A small network was shown many inputs. Here are its activations along a few directions, one row for each input.
Each table varies a few parts of the input and shows all the possible inputs, shuffled.
A made-up example of a description, with smaller parts first: one of 2 separate values, together with either a single point or one of 9 places along a line or (one of 5 places around a ring, together with one of 6 places along a line).
Shared parts are said once, and a part with two or three values counts as separate values.
In the rows, zero is written as 128.

Other details of the inputs vary at random and push rows far along three fixed directions, the same in every table; ignore that.

Rows:
R1: [112 117 152 140 104 126 147 164 157 164 157]
R2: [124 157 157 109 139 106 112 123 147 111 111]
R3: [147 134 109 102 120 115  81 126 150 119 121]
R4: [143 141 171 112 154 124 106 104 125 127 127]
R5: [109  90  22 181 118 153 141 106  94  93  96]
R6: [125  92 139 149 111 123 176 107  96 144 142]
R7: [132 102 164 148 140 142 205  91  74 130 143]
R8: [128 135 155 109 115 119 144 126 121 137 114]
R9: [116 129 124 129 111 103 144 169 150 157 160]
R10: [139  98 116 135  99 136 118 157 153 156 153]
R11: [125 161 127 115 148 126 108 127 135 114 127]
R12: [131 146 154 121 129 148 134 118 128 109  92]
R13: [133 133  94 133 159 133 107 120 108 109 121]
R14: [141 141 150 133 156 154  99 113 128 112 117]
R15: [109 111 151 126 113 109 140 141 133 172 164]
R16: [129 145 128 120 144 135 155 110 101 103  97]
R17: [157 144 130 101 141 124  99 135 140 104 129]
R18: [105 125  61 140 104 129  87 166 162 142 133]
Description of these inputs: one of 3 separate values, together with one of 6 places around a ring.
- The inputs of R1 and R2 match in every part but the choice among 3 separate values. If R10 is changed in the same way as R1 into R2, which row does it become? => R3
- Change only the place on the ring of 6 in R17. List by row number the other rows that result. => R7, R9, R11, R13, R16

Rows:
R19: [129 141 127 123 147 137 117 110 113 113 122]
R20: [135 134 134 122 146 132 117 103 117 111 125]
R21: [130 135 101 118 125 117  92 148 153 133 134]
R22: [101  96  36 158 127 139 135 114  95 132 126]
R23: [140 141 140 118 149 131 110 105 124 108 121]
R24: [130 136 132 119 149 133 117 107 119 115 121]
R25: [129 146 144 116 142 111 144 102 109 111 114]
R26: [104  94  37 161 127 137 128 118 105 129 127]
R27: [135 152 137 102  98 108 100 184 181 146 141]
R28: [126 116 154 122 105 129 147 153 137 159 150]
R29: [142 145 141 119 135 138 123 115 124 101 108]
R30: [137 135 136 119 130 137 123 112 127 107 112]
R31: [138 135 136 121 146 132 118 105 115 111 124]
R32: [112  99 146 148 117 132 168 133 123 163 151]
R33: [134 139 147 136 141 136 135 112 122 111 115]
R34: [126 113  93 140 121 124 117 137 127 135 141]
R35: [131 149 143 117 136 142 122 118 123 105 107]
R36: [116 111 140 138 110 133 171 142 118 158 150]
R37: [131 146 147 115 147 112 149 112 107 114 110]
R38: [130 141 139 123 151 138 123 109 115 116 124]
R39: [132 107 142 138 118 136 152 138 119 151 135]
R40: [116 112 103 145 132 136 140 126 111 143 142]
R41: [142 156 145  98  97  80 112 177 164 155 149]
R42: [107 109 105 134 114 106 163 127 108 153 138]
R43: [129 114 153 128 112 128 158 135 130 146 148]
R44: [115 108 103 145 135 136 142 123 112 143 140]
R45: [130 135 145 133 140 135 130 109 126 110 115]
R46: [135 141 142 113 137 139 121 111 129 104 106]
R47: [104  95  32 161 129 137 130 115 104 130 126]
R48: [123 107  86 142 132 132 134 130 109 134 133]
R49: [117 109  91 141 122 127 122 138 128 145 143]
R50: [128 136 145 122 141 140 146 105 121 110 113]
R51: [132 115 167 137 119 126 156 150 133 156 149]
R52: [127 129 122 129 134 141 123 113 126 119 104]
R53: [132 108 155 131 111 130 143 139 134 157 143]
R54: [116 112 107 147 130 136 137 129 112 141 143]
R55: [133 145 140 117 154 135 112 111 125 111 118]
R56: [140 143 101 112 114 107  76 162 168 133 140]
R57: [139 137 136 128 151 134 122 110 118 113 123]
R58: [132 117 177 128 115 122 160 157 137 154 155]
R59: [131 137 146 125 139 134 111 111 129 104 106]
R60: [139 146 139 117 137 133 127 114 130  98 109]
R61: [126 117  72 139 115 122 114 139 124 137 139]
R62: [119  96 111 139 106 133 151 135 121 146 141]
R63: [120 111 171 133 110 127 148 149 134 167 154]
R64: [121 108  88 145 125 129 123 127 120 133 139]
R65: [141 135 139 125 132 137 118 114 128 113 108]
R66: [119 147 151 114 147 115 149 105 109 118 111]
R67: [141 141 116 116 130 119  94 135 143 120 130]
R68: [136 138 141 123 140 138 143 119 118 107 110]
R69: [138 137 123 130 143 131 112 120 124 114 125]
R70: [121 116 187 139 121 133 169 139 125 164 158]
R71: [124 107 159 126 115 135 161 133 124 154 145]
R72: [124 149 142 123 143 136 125 117 133 101 107]
R73: [129 112 144 135 102 121 131 150 139 153 149]
R74: [128 140 144 129 142 135 125 113 133 112 113]
R75: [140 156  94 101 117 107  59 159 171 120 127]
R76: [142 156 111 109  96 104  59 175 185 126 126]
R77: [125 129 145 132 139 139 127 106 120 114 110]
R78: [123 136 152 134 139 142 131 110 114 114 112]
R79: [122 111 190 131 120 129 174 137 131 159 157]
R80: [132 141 128 131 131 130 128 124 131 106 115]
R81: [127 112  90 146 104 131 130 142 127 144 130]
R82: [132 119 169 128 109 120 151 149 142 149 156]
R83: [131 142 144 126 144 134 118 112 135 103 108]
R84: [149 160  89  96  90 103  58 197 190 123 122]
R85: [102  95  36 157 129 137 133 113 101 132 125]
R86: [122 124 148 120 116 100 158 128 120 150 146]
R87: [126 126  43 139 117 121  94 142 133 123 125]
R88: [108  95  17 161 127 137 131 120  92 123 119]
R89: [117 129 168 119 117 103 167 140 118 164 152]
R90: [125 143 150 130 145 138 130 115 130 113 113]
R91: [123 154 139 106 143 109 129 110 121 111 103]
R92: [117 101 140 142 110 126 162 140 129 151 152]
R93: [141 142 138 120 157 134 115 118 123 107 116]
R94: [128 136 150 130 140 148 136 108 114 119 109]
R95: [129 135 127 123 132 134 134 116 128 109 113]
R96: [136 138 106 117 128 117  87 143 152 124 130]
R97: [114 106 106 146 132 136 139 126 113 143 142]
R98: [138 144 146 129 138 134 115 114 125 105 107]
R99: [115  97 137 146 114 140 164 132 115 165 143]
R100: [127 151 138 107 142 107 128 107 120 106 107]
R101: [130 148 140 114 141 136 128 114 133 104 105]
R102: [142 161 115 104  95 100  69 182 193 122 133]
R103: [133 147 174 110  99 110 119 183 173 155 158]
R104: [137 141 147 125 138 138 145 112 118 108 115]
R105: [124 110  96 133 121 124 121 129 123 139 142]
R106: [132 137 128 133 132 130 119 122 135 111 116]
R107: [140 139 142 123 137 138 114 108 129 108 104]
R108: [133 131 132 122 149 132 116 106 121 112 122]
R109: [135 133 101 118 110 108  79 168 166 139 145]
R110: [134 136 140 123 135 140 119 112 129 117 106]
R111: [123 111 185 130 117 127 168 140 134 157 158]
R112: [127 107 149 141 118 130 148 140 120 148 139]
R113: [137 134 133 125 150 132 117 109 122 111 123]
R114: [134 115 127 126  98 123 132 153 140 147 147]
R115: [138 134 140 126 153 136 122 118 117 112 121]
R116: [124 129 149 131 140 139 129 107 120 116 109]
R117: [118 107  93 139 129 130 131 121 116 139 138]
- The inputs of R21 and R47 match in every part but one. If R116 is changed in the same way as R21 into R47, which row does it become? => R77
- What is each input in this table made of? => one of 9 places along a line, together with either a single point or one of 4 places along a line or one of 6 places around a ring
- Change only the place on the line of 9 in R92. List by row number the other rows that result. => R58, R72, R79, R80, R82, R102, R103, R111
- Change only the place on the ring of 6 in R53. List by row number the other rows that result. => R59, R62, R83, R92, R95
- Change only the place on the line of 4 in R48. List by row number the other rows that result. => R88, R93, R115
- Change only the place on the line of 9 in R100. List by row number the other rows that result. => R25, R37, R41, R42, R66, R86, R89, R91
